Each row below holds a small network's activations on one input, seen along a few directions.
In each table, some parts of the input vary, and every possible input appears once, in random order.
A made-up example of a description, with smaller parts first: one of 3 separate values, together with either a single point or one of 11 places along a line or (one of 4 places along a line, together with one of 5 places around a ring).
Shared parts are said once, and a part with two or three values counts as separate values.
In the rows, zero is written as 128.

Other details of the inputs shift rows strongly along three fixed directions, in all tables alike. That doesn't count.

Rows:
x1: [127  91 104 102 104 142 131 109 139 135 144 100]
x2: [223 180 214 170 208 173  92  72  78  97  36 141]
x3: [ 81 107 120 111 109 138 103  86 107 123 149 133]
x4: [ 95  76  67 116  77 123 129 154 142 191 164 163]
x5: [134  41 190  94 121 155  64  78  68 155 155 122]
x6: [177 199 159 172 183 104 159 158 128  87  87 132]
x7: [141  78 212 133 120 126  94  95 108 121 160 116]
x8: [157 107 100 159 115 103 176 203 151 156 137 158]
x9: [119 120 137 126 121  93 156 151 141 117 164 117]
x10: [102 158  64 127 124 119 171 147 131  99 125 126]
x11: [141 197  98 160 122 148 176 183 164 125  66 153]
x12: [ 80 159  61 122  88 166 130 129 155 161  98 163]
x13: [161  53 154  95 111 111 159 160 113 142 184 101]
x14: [180 200 145 177 191 127 161 144 110  95  75 134]
x15: [129 143  84 124 126 125 172 142 141 101 118 113]
x16: [166 113 236 137 132 148  35  51 130 117 109 112]
x17: [115 107  84  88 128 141 128 117 108 149 136 124]
x18: [112 123 118 126 114  93 164 152 158 116 164 109]
x19: [183 119 170 145 155 121 137 156  83 122 132 121]
x20: [ 82 118 104  93 116 105 112 133 145 142 150 118]
x21: [157 163 171 151 151 193  56  18 108  85  44 133]
x22: [ 81 153  57 125  93 155 128 125 154 162  98 169]
x23: [104  61 160  91 107 101 100 133 124 161 190 113]
x24: [104 107 125 123 126  97 154 163 121 128 164 118]
x25: [ 50 152  83  91 108 137  76  62 153 123 118 136]
x26: [201  87 213 148 151 106 148 178  82 116 150 109]
x27: [168 146 175 141 155 156 108  83  97  88  80 134]
x28: [108 199  99 136 141 109 148 126 165  85  94 134]
x29: [108 164  67 148 110 140 137 137 150 149  88 176]
x30: [171  49 203 101 133 138 101 114  81 145 152 113]
x31: [ 66 143  45  90 127 168  90  63 104 139 102 144]
x32: [110 169  88 121 150 114 135 129 151 141 119 129]
x33: [175 111 149 159 124  89 195 202 142 107 165  90]
x34: [ 41  66  94  81  93 140  83  83  95 159 178 130]
x35: [130 182 146 150 138 139  92  74 162  91  80 123]
x36: [100 195  96 143 154 111 151 132 145  90  92 136]
x37: [151 158 134 155 118 145 150 159 143 143  88 157]
x38: [ 75 160  78 122 137 131 119 105 119 124 119 141]
x39: [142  95 161 155 148 170  66 154 125 106 152 164]
x40: [173  58 141  95 135 118 156 164 104 178 180 101]
x41: [141 152  95 144 130 108 190 172 139  92 129 110]
x42: [171 189 145 181 140 151 131 134 136 122  48 175]
x43: [ 99 121 116  95 133 130  80  93 134 169 141 124]
x44: [ 91 120 119  99 124 126  81  95 125 152 145 132]
x45: [ 75 107 111 112  95 132  92  77 152 136 156 114]
x46: [111  60 162  96  92 104 104 119 144 151 196 105]
x47: [132 110 119 133 111 133 130 123 127 119 142 105]
x48: [ 95 116  98 114 125 127 123 125 100 140 152 130]
x49: [119 141 145 125 157 188  42  22  74 137  84 150]
x50: [169 122 145 148 157  84 192 205 125 140 163 109]
x51: [111 152 100 148 120 111 161 141 160 102 131 109]
x52: [145 124 126 115 135  80 156 194 144 143 162 107]
x53: [176 128 184 147 166 107 136 145 117 139 139 119]
x54: [100 143  69 102 119 151 136  88 142 108 105 123]
x55: [154 106 180 123 121  97 126 146 152 121 156 101]
x56: [121 131 123 138 123 118 153 134 130 101 139 117]
x57: [193  93 222 147 108 146 125 166 119 166 130 140]
x58: [122 159 111 146 135  92 189 173 144  92 136 121]
x59: [106 167  76 135  98 154 162 175 165 147  97 150]
Description of these inputs: either a single point or one of 10 places along a line or (one of 6 places along a line, together with one of 8 places along a line).
Question: Change only the place on the line of 8 in x6. List by row number the other rows that result.
Answer: x17, x19, x31, x38, x44, x48, x52

Rows:
x60: [140 133 167 137 146 118  97  99 126 114 130 115]
x61: [166 107 204 136 125 133  97 109 120 140 127 131]
x62: [134 142 120 138 139 147 119 117 117 124 108 148]
x63: [141 207  86 161 144 113 178 165 169  91  79 145]
x64: [187 175 168 162 149 119 165 169 151 105  97 119]
x65: [143 144 162 142 151 115  99 104 126 110 124 113]
x66: [139 128 164 144 145 175  72  75  96 123  98 153]
x67: [ 94 144 123 133 134 173  74  58  98 136  88 156]
x68: [149 114 192 131 122 141  96 103 123 144 120 122]
x69: [125 119 152 120 129 164  71  60  95 145 107 153]
x70: [ 93 212  94 151 139 159 101  75 145 103  60 165]
x71: [134 151 137 140 129 117 150 140 142  93 118 117]
x72: [151 163 121 149 135 121 149 153 159 106  94 131]
x73: [119  57 110  93  98 127 123 142 121 170 174 118]
x74: [ 91  80 141  83 116 102 106 160 125 167 189 127]
x75: [119  60 111  90  99 136 122 144 125 170 176 109]
x76: [ 69 129  73  81 135 120 122 146 120 152 148 139]
x77: [ 74 119  78 118  97 126 134 144 149 153 161 136]
x78: [ 98 139  68 108 116 134 143 125 133 146 124 134]
x79: [167 136 152 141 129 119 155 169 154 122 129 116]
x80: [129 198  76 144 170 112 155 133 133  91  93 117]
x81: [ 36 151  49  98 106 141 112  74 155 117 121 134]
x82: [146  94 135 126 100  78 192 215 143 119 185  92]
x83: [169 124 136 149 142 121 156 176 123 122 126 131]
x84: [133 139 147 128 155 145 104  78 106 107 107 129]
x85: [136 198  84 140 149 140 166 143 143 109  80 130]
x86: [109 163  94 125 133 145 124  94 122 131  82 142]
x87: [138 148  99 147 123  98 185 199 163 121 141 130]
x88: [184 106 193 139 153 117 149 144 105 108 136 110]
x89: [175 145 141 147 168  99 175 166 123 101 127 107]
x90: [177 163 152 162 141 100 176 181 148 112 113 132]
x91: [107  76 120 101 106  90 133 148 138 151 202 100]
x92: [196 122 188 151 166 109 164 157 109  99 126 109]
x93: [164 138 125 162 131  92 201 228 160 116 150 121]
x94: [129 131 131 126 119 145 108 119 149 128 114 125]
x95: [149 109 154 133 131 134 124 133 105 145 139 137]
x96: [155 123 170 138 139 140 107 100  96 139 103 142]
x97: [ 68 115  79 110  96 145  91 100 146 146 137 146]
x98: [ 95 101 117 107  94 118 131 132 135 127 163 113]
x99: [122 161 135 139 150 127 111  92 138 100 105 125]
x100: [128 110 108 116 125 110 171 158 123 121 155 109]
x101: [133  98 156 113 141 132  88  85  96 134 147 117]
x102: [ 81 104  77  94 104 131 137 120 121 133 156 116]
x103: [166 103 189 131 156 124  95 101  92 126 141 110]
x104: [171  94 222 138 124 127  96 108 111 147 127 126]
x105: [150 127 169 136 127 140 100 104 133 126 110 137]
x106: [ 64 147  50 107 114 110 154 128 164 120 146 120]
x107: [140 137 119 145 139 129 155 161 120 130 129 135]
x108: [132  53 137 111 101 102 153 177 107 181 196 117]
x109: [107 156  98 116 133 175  93  72 125 126  87 141]
x110: [124  60 105 100 100 115 139 162 122 167 180 123]
x111: [170 136 177 145 151 157  91  87  99 119  88 151]
x112: [ 80 112 115 106 114 134 100  81 136 127 142 124]
x113: [137  99 157 134 133 163  80 100 100 136 122 142]
x114: [135  96 122 115 115 110 167 168 115 124 165 105]
x115: [134 178 109 151 137 132 131 127 154 102  79 147]
x116: [106 108 104 103 114 152 101  92 118 150 128 138]
x117: [145 107 161 119 127 145 112 110 105 152 124 120]
x118: [168 106 192 133 134 137 111 116  87 107 125 115]
x119: [ 60 174  35 115 112 119 163 126 167 101 118 126]
x120: [ 41 139  58 115  96 142 108  98 145 151 128 147]
x121: [106  70 133 106  87 106 125 139 130 176 178 125]
x122: [134 202  85 173 148 123 171 176 169  86  80 142]
x123: [131 109 166 137 115 123 112 124 122 148 138 136]
Question: What do these inputs look like to the network?
Answer: one of 2 separate values, together with either a single point or one of 11 places along a line or (one of 4 places along a line, together with one of 5 places along a line)
Question: Changing only the choice among 2 separate values turns x112 into x92. The same change can be made to x104. Which row results?
Answer: x86
Question: Changing only the choice among 2 separate values turns x67 into x120. The same change can be made to x75. Which row results?
Answer: x94
Question: Change only the place on the line of 4 in x79. List by row number the other rows that result.
Answer: x64, x68, x94
Question: Change only the place on the line of 5 in x62. List by row number the other rows that result.
Answer: x66, x109, x111, x116
Question: Change only the choice among 2 separate values in x96. List by row number the other rows that result.
Answer: x121
Question: Start at x118 and move only the place on the line of 11, one step at a time. The first step leads to x114. Which rows follow, in order?
Answer: x102, x100, x88, x92, x84, x89, x101, x103, x80
Question: Change only the place on the line of 11 in x60. List by row number the other rows that result.
Answer: x65, x71, x81, x82, x91, x98, x99, x106, x112, x119
Question: Change only the choice among 2 separate values in x123. List by row number the other rows that result.
Answer: x108

Rows:
x124: [ 92 117  58 115  92 132 138 150 152 159 147 128]
x125: [ 81 100  89  95 110 116 114 106 146 131 169 100]
x126: [155 215 139 172 163 152 111 113 125  91  35 161]
x127: [ 91 163  45 118 112 106 200 191 173 144 134 126]
x128: [139 139 157 132 135 165  70  65 126 143  89 147]
x129: [ 83 159  33 126 128  80 204 180 162 108 156 108]
x130: [ 85 118  65  96  99 116 152 125 135 131 157 118]
x131: [100 154  34 123  98 101 206 192 166 139 127 128]
x132: [117  93 164 110 123 112 119 121 124 121 170  96]
x133: [202 200 163 177 174 101 191 163 136  53  74 115]
x134: [175  28 212 109 116 101 112 145 109 153 214  85]
x135: [ 94 158  34 140 108 103 196 193 158 144 137 134]
x136: [165 114 208 150 143 151  77  81 100 148 108 151]
x137: [ 77  88  76  89  93 102 151 133 140 134 181 103]
x138: [ 78 122  69 111  94 137 145 155 146 151 148 134]
x139: [205 195 155 201 176 122 184 191 136  82  71 151]
x140: [174  61 213 112 131 103 108 142  91 144 187 107]
x141: [ 77 130 124  98 123 169  41  36 116 159  98 167]
x142: [138 136 170 130 132 166  76  54 115 134  77 160]
x143: [135 216 142 156 184 122 115  92 134  53  55 128]
x144: [ 82 132  74 102 111 151  99  86 151 161 120 146]
x145: [ 74 137  86 105 109 145  88  92 128 157 113 150]
x146: [203 183 182 170 173  96 193 188 134  71 108 103]
x147: [ 92 120  63 109  96 126 137 141 155 165 144 126]
x148: [100 153  22 105 138 105 198 193 135 136 132 119]
x149: [220  75 211 154 115  94 179 214 116 146 160 110]
x150: [ 72  73 108 100 107 103 115 110 128 141 193 104]
x151: [ 92  92 108  89 123 184  52  38  93 162 122 131]
x152: [ 96 205  85 157 152 183  91  66 130  98  45 184]
x153: [204  46 224 134 127  62 180 203 121 117 201  73]
x154: [162 175 144 161 149 162 124 113 127  91  56 164]
x155: [166 111 201 128 155 169  86  84  76 131 106 125]
x156: [ 87 166  40 111 119  97 204 183 160 114 154 107]
x157: [ 73 104  92  88 115 108 112 113 129 134 169 113]
x158: [ 81 163  43 112 121  92 202 181 166 107 154 101]
x159: [119 143 159 128 139 145  82  48 115  88  93 125]
x160: [188  45 204 130 116 133 108 159 114 161 175 123]
x161: [ 87 127  39 111 101 112 200 214 167 142 165 130]
x162: [ 77 117  56 104  98 124 137 160 142 157 150 141]
x163: [176  54 211 120 128 104 111 135 114 135 190  88]
x164: [ 57 131  80 111 122 128 101  73 131 119 140 124]
x165: [216 194 152 188 175 128 178 191 151  81  68 142]
x166: [174  59 221 119 119 121 120 151 115 172 175 120]
x167: [183  44 209 131 101 129 120 156 102 158 167 126]
x168: [196 204 161 189 187  95 188 169 133  60  86 119]
x169: [150 211 134 158 164 141 132  84 126  62  50 137]
x170: [ 67 136  74 108 118 139 105  76 121 132 140 136]
x171: [ 75 104  87 119  94 150  96 101 121 167 143 149]
x172: [141  47 163 105 108 123 110 164 111 169 185 137]
x173: [169 106 205 148 120 163  79  87  96 133  97 146]
x174: [ 71 132 125 111 102 184  48  42 114 152 101 151]
x175: [137  77 166 114 126 105 112 122 131 124 175  89]
x176: [100 151  18 123 136 108 211 190 135 137 137 121]
x177: [142 134 158 143 131 177  64  73 118 130  88 151]
x178: [ 71 109  98 105  89 159  94 101 127 161 139 139]
x179: [133  84 159 104 126 104 115 134 109 138 177 110]
x180: [ 81 114  62 124  99 132 141 148 137 157 151 145]
x181: [163 118 206 142 135 148  68  97  96 141 103 145]
x182: [123  56 188 103 115 103 114 130 119 133 198  86]
x183: [209  85 220 149 126  94 174 217 123 150 167 104]
x184: [139 136 169 132 128 165  78  58 113 135  78 155]
x185: [ 89  81  71  99  81 132 146 154 139 159 165 138]
x186: [209 194 154 173 177 104 183 173 142  73  93 110]
x187: [ 74 161  38 110 120  88 203 182 170 106 156  98]
x188: [148  81 160 113 122 116 115 125 121 137 175 100]
x189: [105 214  86 151 139 177  85  60 143 109  37 158]
x190: [ 75 127 118 121 111 174  49  35 109 160 103 162]
x191: [191 206 166 174 192  85 178 175 140  52  80 111]
x192: [133  81 157 121 123 109 123 127 108 140 182 112]
x193: [124 146 167 123 153 142  67  60 104 102 102 132]
x194: [217 190 147 173 183 123 202 178 114  79  58 122]
x195: [ 88 210  86 143 142 186  96  73 140  96  45 169]
x196: [178  32 222 110 114 104 109 163 102 188 193 120]
x197: [177 195 159 178 174 132 144 129 133 106  63 157]
x198: [ 77 124 113 107 118 180  43  53 111 143 101 170]
Question: What do these inputs look like to the network?
Answer: one of 5 separate values, together with either a single point or one of 6 places along a line or one of 8 places along a line
Question: Changing only the choice among 5 separate values turns x174 into x181. The same change can be made to x146. Which row results?
Answer: x179
Question: Changing only the choice among 5 separate values turns x166 into x142. The same change can be made to x182. Which row results?
Answer: x153
Question: Change only the choice among 5 separate values in x186. List by row number the other rows that result.
Answer: x130, x140, x156, x170
Question: Change only the choice among 5 separate values in x127. List by row number the other rows that result.
Answer: x128, x136, x184, x196
Question: Start at x186 and move only the place on the line of 6, one step at a time. The first step leads to x188. Which rows follow, in order?
Answer: x134, x163, x125, x175
